Here are a small network's activations along a few directions, averaged over the inputs that share one value of a field.
Related values have similar rows: they may be neighbours, one step apart, or belong to one group.
In the rows, zero is written as 500.
Strong random noise was added to every row along 10 fixed directions; ignore it. To show where, here is one row again and again, with new noise each time:
[418 672 539 507 466 686 617 512 489 613 527 556 604 586 598 489 610 645
 485 491 435 597 513 495 478 441]
[577 372 292 110 705 183 440 504 444 469 644 534 579 204 531 547 507 816
 540 459 338 830 795 644 560 597]
[508 343 383 408 414 538 673 360 615 300 518 548 533 454 241 293 424 400
 423 610 460 714 565 399 590 381]
[525 610 515 370 828 722 817 305 599 321 553 474 490 262 589 496 409 704
 802 390 537 656 534 302 319 497]
[556 653 440 544 507 425 434 568 363 561 523 646 758 639 570 384 707 537
 293 598 345 558 746 487 636 555]
[494 346 556 383 413 642 404 517 395 505 377 427 384 360 497 714 424 494
 622 465 568 450 282 309 449 568]
[366 367 476 472 375 379 737 415 782 367 644 501 473 555 260 318 378 373
 323 486 415 675 601 482 655 330]
[445 627 355 489 477 520 366 658 480 503 443 460 483 516 558 418 577 492
 702 695 446 589 679 779 285 390]
[498 381 483 241 520 724 617 496 544 347 617 453 700 446 425 356 616 573
 725 429 348 567 192 468 447 696]
[613 411 389 498 699  79 312 609 499 194 557 441 566 481 451 319 534 300
 524 562 395 265 785 495 529 790]
[514 636 623 601 714 355 250 713 381 366 409 488 537 493 796 498 616 236
 655 635 106 512 872 468 246 451]
[623 508 366 424 522 699 513 466 310 300 402 631 741 514 468 195 755 552
 538 775 281 587 641 476 381 585]


Field ZUKI:
mifi: [637 692 302 498 604 688 568 345 330 646 565 595 740 572 564 354 711 921
 373 581 658 362 549 591 587 784]
dori: [456 749 532 715 574 332 361 559 227 846 372 598 384 544 769 720 580 748
 321 547 686 241 672 699 472 569]
vin: [807 633 327 400 601 753 302 508 268 571 334 641 739 374 523 542 564 470
 800 601 678 824 286 538 429 425]
dusuz: [474 389 461 383 327 619 719 373 601 529 540 518 496 549 413 419 543 920
 382 448 610 428 396 568 467 566]
gefir: [721 599 369 387 583 278 223 682 342 735 607 592 751 546 684 604 659 702
 488 423 456 621 562 770 602 584]
voso: [608 417 424 422 392 328 257 571 285 684 407 583 457 384 365 748 473 526
 398 410 720 463 362 532 775 584]
fifot: [607 577 332 620 388 775 503 354 292 633 291 532 384 545 532 479 578 820
 412 784 713 481 602 588 380 408]
faded: [297 516 719 545 449 443 718 464 613 465 643 607 458 586 488 438 558 499
 306 361 247 536 591 461 562 436]
fibar: [616 503 319 446 489 660 343 488 123 605 390 635 674 462 497 394 727 608
 432 711 466 488 487 601 541 639]
fuza: [667 137 289 196 433 356 222 515 259 306 375 521 498 251 372 501 492 488
 561 688 417 589 568 482 498 680]
gos: [648 672 573 614 734 741 604 363 650 515 485 443 507 420 619 545 359 339
 691 489 497 827 445 430 370 149]
mur: [701 361 501 615 404 654 478 354 239 405 309 668 713 645 369 224 748 466
 244 731 469 271 337 422 539 673]
The values of ZUKI form a network in which each value has 3 neighbours.
Name the neighbours of vin, in listed order. -> gefir, voso, mur
Name the neighbours of fifot, in listed order. -> mifi, dusuz, gos
A value of ZUKI combines one of 2 hidden first parts with one of 6 second parts; all combinations occur once.
Changing only the second part turns fifot into gos. dusuz has the same second part as fifot; what does that change turn dusuz into? -> gefir
Changing only the second part turns fibar into dori. faded has the same second part as fibar; what does that change turn faded into? -> voso
